A small network was shown many inputs. Here are its activations along a few directions, one row for each input.
Each table varies a few parts of the input and shows all the possible inputs, shuffled.
Descriptions start from the smaller parts, as in this example, which fits no table here: one of 2 separate values, together with either a single point or one of 11 places around a ring or (one of 5 places around a ring, together with one of 6 places along a line).
Shared parts are said once, and a part with two or three values counts as separate values.

Other details of the inputs shift rows strongly along two fixed directions, in all tables alike. That doesn't count.

Table:
row 1: |   1 |  60 |  19 | -22 |  -9 | -29 | -26 | -82 |  20 | -27 | -53 |  22 | -26 |  24 |
row 2: |  23 |  29 |  81 |  30 |  28 |  -4 |  22 |  23 | -38 | -36 |  38 |  -7 |   1 |  56 |
row 3: |  39 | -15 |  71 |  58 |  42 | -27 |  29 |  35 | -30 | -21 |  25 |  14 |  20 |  45 |
row 4: | -21 | -28 | -50 | -48 | -23 |  35 | -18 | -20 |  47 |  35 | -44 |  15 |  13 | -64 |
row 5: | -20 | -16 | -23 |  17 |  37 |  28 |  37 |  64 | -14 |  -2 |  53 |  -8 |  41 | -46 |
row 6: | -45 |  -6 | -55 |  -2 | -14 |  21 |  -6 | -27 |  38 | -10 | -38 | -26 |  26 | -89 |
row 7: |  34 |  -4 |  26 |  -8 |  -2 | -34 | -31 | -57 |  36 |  -3 | -65 |  33 |  -8 |  24 |
row 8: | -21 |  -3 | -56 |  -4 |  47 |  33 |  35 |  43 | -17 |  16 |  55 |  42 |  39 | -22 |
row 9: |  16 |  17 |  90 |  32 |  20 |  -7 |  31 |  34 | -40 | -22 |  32 |  -1 |   2 |  56 |
row 10: |  27 |  51 |  50 |  -1 |  43 | -20 |  19 |  12 | -29 | -18 |  40 |  41 | -12 |  69 |
row 11: |  64 |  -3 |  29 |  40 |  34 | -20 |  18 |  35 | -52 |   8 |  19 |  -2 | -11 |  79 |
row 12: | -28 | -15 | -15 | -19 |   3 |  46 |  33 |  65 |  -7 |  28 |  65 |  44 |   8 | -15 |
row 13: | -40 | -43 | -61 | -22 | -70 |   4 | -18 |  -9 |  29 |  10 | -20 | -19 | -21 | -45 |
row 14: |  57 |  22 |  44 |   5 |  65 |  -2 |  14 |  10 | -28 |  -1 |  23 |  34 |   9 |  72 |
row 15: | -36 |  -6 | -55 |  -5 |   9 |  21 |  22 |  68 | -32 |  11 |  72 | -13 |  -5 |  -7 |
row 16: | -12 | -29 | -54 | -35 | -32 |  32 | -31 | -13 |  47 |  30 | -46 |  28 |  15 | -67 |
row 17: |  21 |  29 |  17 | -14 | -23 | -23 | -39 | -59 |   4 | -16 | -49 | -40 | -49 |  45 |
row 18: |   1 |   0 |  63 |  15 | -37 | -34 | -21 | -41 |  20 | -37 | -47 |  -7 | -13 |   5 |
row 19: |  26 |  16 |  21 |   0 | -44 | -28 | -34 | -41 |   3 |  -8 | -56 | -22 | -44 |  43 |
row 20: |   3 |  50 |  61 |  45 |  34 | -19 |  31 |  15 | -35 | -46 |  36 |   0 |   6 |  54 |
row 21: | -32 | -27 |   6 |  21 | -17 |  39 |  25 |  79 | -22 |  -2 |  58 |  10 |  27 | -38 |
row 22: |  19 |  15 |  10 |   0 | -24 | -58 | -32 | -73 |  13 |  14 | -30 | -39 | -19 |  32 |
row 23: | -29 | -33 | -18 |  -4 |  -4 |  26 |  27 |  65 |   2 |  15 |  70 |  60 |  10 | -16 |
row 24: | -16 | -59 | -75 | -16 | -44 |   2 | -16 | -15 |  29 |  22 | -37 | -22 |  -6 | -56 |
row 25: | -14 | -33 | -80 | -32 | -23 |  27 | -26 | -21 |  22 |  23 | -33 | -43 | -10 | -57 |
row 26: |  17 |  29 |  32 | -16 | -12 | -46 | -35 | -83 |  36 |  15 | -30 |  14 |  -1 |  17 |
row 27: | -26 | -28 | -37 | -19 | -21 |  36 | -16 | -20 |  36 |  -1 | -36 | -34 |  23 | -89 |
row 28: | -28 | -28 | -37 |  -3 | -10 |  35 |  32 |  72 | -29 |  28 |  63 | -11 |  -6 |   0 |
row 29: |  33 |  38 |  14 | -30 |  17 | -31 | -32 | -73 |  25 | -10 | -71 |  12 |  -8 |  17 |
row 30: |  -1 |  45 |  50 |  -2 | -18 | -30 | -23 | -54 |  19 | -44 | -51 | -28 | -15 |   4 |
row 31: |  19 |  30 | -15 |   6 |  13 | -41 | -28 | -74 |   1 | -13 | -68 | -34 | -29 |  29 |
row 32: |  45 |  21 |  16 |  25 |  62 | -33 |  17 |  20 | -49 |  -4 |  24 | -17 | -13 |  74 |
row 33: |  48 |   1 |  73 |  54 |  40 | -11 |  21 |  39 | -40 | -15 |  17 |   9 |  21 |  45 |
row 34: | -19 | -17 | -18 |  -6 |  -7 |  44 |  20 |  72 |  -7 |  23 |  64 |  56 |  10 | -18 |
row 35: | -47 | -21 | -26 |  -4 | -45 |   0 | -17 | -33 |  52 |  18 |  -2 | -30 |  28 | -91 |
row 36: | -61 |   3 | -84 | -23 | -40 |  12 | -22 | -23 |  16 |   1 | -17 | -30 | -20 | -49 |
row 37: |  -4 | -44 | -49 |   4 |  17 |  32 |  35 |  67 | -31 |  40 |  47 | -14 |   9 |  -9 |
row 38: | -17 | -39 |  -4 |  17 |  21 |  39 |  39 |  68 | -18 |  16 |  43 |  -4 |  40 | -41 |
row 39: |  23 |  41 |  38 | -34 | -15 | -12 | -35 | -71 |  26 | -16 | -50 |  15 | -34 |  28 |
Each input here is: one of 3 separate values, together with either a single point or (one of 2 separate values, together with one of 6 places along a line).
Changing only the choice among 3 separate values turns row 32 into row 5. The same change can be made to row 28. Which row results?
> row 9
Which other rows does row 37 become when the choice among 2 separate values takes its other values? List them by row number.
> row 28
Which other rows does row 8 become when the place on the line of 6 takes its other values? List them by row number.
> row 4, row 7, row 14, row 16, row 29
Which other rows does row 34 become when the choice among 2 separate values takes its other values? List them by row number.
> row 16

Table:
row 40: |  -3 |  11 |  34 |  13 | -24 | -25 | -13 | -22 |   6 | -28 | -11 | -21 | -13 |   6 |
row 41: | -44 | -42 | -87 | -43 | -27 |  45 |   3 |  30 |  16 |  32 |  12 |   4 |  -5 | -59 |
row 42: |  -5 |  13 |  35 |   5 | -14 | -11 |  -3 | -18 |   0 | -29 | -26 | -26 | -16 |   8 |
row 43: |  15 |   8 |  -4 |  -3 | -13 | -18 | -14 | -23 |  -1 |   8 | -27 |   8 | -25 |  35 |
row 44: |  -5 |  15 |  23 |   1 | -23 |   8 | -12 | -10 |   0 | -23 | -26 | -28 | -12 |  -8 |
row 45: |  -7 |  15 |  31 |  22 | -23 | -18 |  -6 | -19 |  -1 | -24 | -25 | -20 | -10 |   7 |
row 46: | -53 | -10 | -64 | -39 |  -5 |  47 |   4 |  13 |  36 |  18 |  19 |  39 |  35 | -91 |
row 47: |  -9 |  27 |  63 |  -1 | -13 |  -3 |  -8 | -29 |  25 | -31 | -19 |  26 |   9 | -10 |
row 48: |  21 |  -7 |  18 |  22 |  -1 | -19 |  -8 | -20 |   2 |  -5 | -39 | -11 |   2 |   9 |
row 49: |  26 |  14 |   1 | -20 |  -8 |   1 | -20 | -18 |  -4 |   6 | -30 |   0 | -31 |  34 |
row 50: |  16 |   7 |   2 | -11 | -11 | -25 | -15 | -33 |   6 |  20 | -13 |  -1 | -21 |  34 |
row 51: |   3 |   0 | -13 |  20 |  68 |  18 |  56 |  81 | -58 |   4 |  89 |  11 |  14 |  40 |
row 52: |  22 |  -8 |  24 |  14 |   1 | -26 |  -9 | -29 |   8 |   7 | -25 | -20 |   6 |   8 |
row 53: |  12 |   0 |  38 |  -5 |   3 |   2 |  -9 | -25 |  30 |  -6 | -32 |  35 |  25 | -23 |
row 54: |   6 |  15 |  16 | -31 |  -8 |   2 | -16 | -27 |  28 |   7 | -20 |  54 |  -3 |   3 |
row 55: | -41 | -18 | -92 | -31 | -10 |  53 |  -2 |  25 |   8 |  21 |  11 | -16 |  11 | -74 |
row 56: |  16 | -17 |   8 |  10 |  -7 | -19 | -15 | -18 |  13 |  -5 | -23 | -12 |   3 |  -7 |
row 57: |   6 |  -1 | -15 |  29 |  58 |   3 |  45 |  77 | -52 |   5 | 105 |  17 |  18 |  38 |
row 58: | -39 | -56 | -66 | -17 | -16 |  43 |   9 |  32 |  19 |  19 |  -1 | -15 |  22 | -85 |
row 59: |  13 | -25 |  -3 |  20 |  29 |  33 |  27 |  67 | -31 |   9 |  40 |  -1 |  22 |  -3 |
row 60: |  36 |  27 |  36 |  42 |  76 | -25 |  46 |  46 | -63 |   5 |  87 |   8 |  11 |  90 |
row 61: |   0 |  17 | -21 |   3 |   4 | -15 |  -9 | -28 |   0 |  -3 | -24 | -11 |  -8 |   7 |
row 62: |  -6 |  14 |  38 |  14 | -21 | -25 |  -7 | -28 |   5 | -12 | -11 | -29 |  -6 |   6 |
row 63: |  19 |   4 |  -1 | -12 | -14 | -25 | -21 | -26 |   6 |   4 | -13 |   7 | -28 |  33 |
Describe the family of inputs behind these rows.
> one of 4 places along a line, together with either a single point or one of 5 places along a line
Changing only the place on the line of 4 turns row 49 into row 44. The same change can be made to row 43. Which row results?
> row 45
Which other rows agree with row 52 in the place on the line of 4? List them by row number.
> row 48, row 53, row 56, row 58, row 59
Which other rows does row 53 become when the place on the line of 4 takes its other values? List them by row number.
> row 46, row 47, row 54
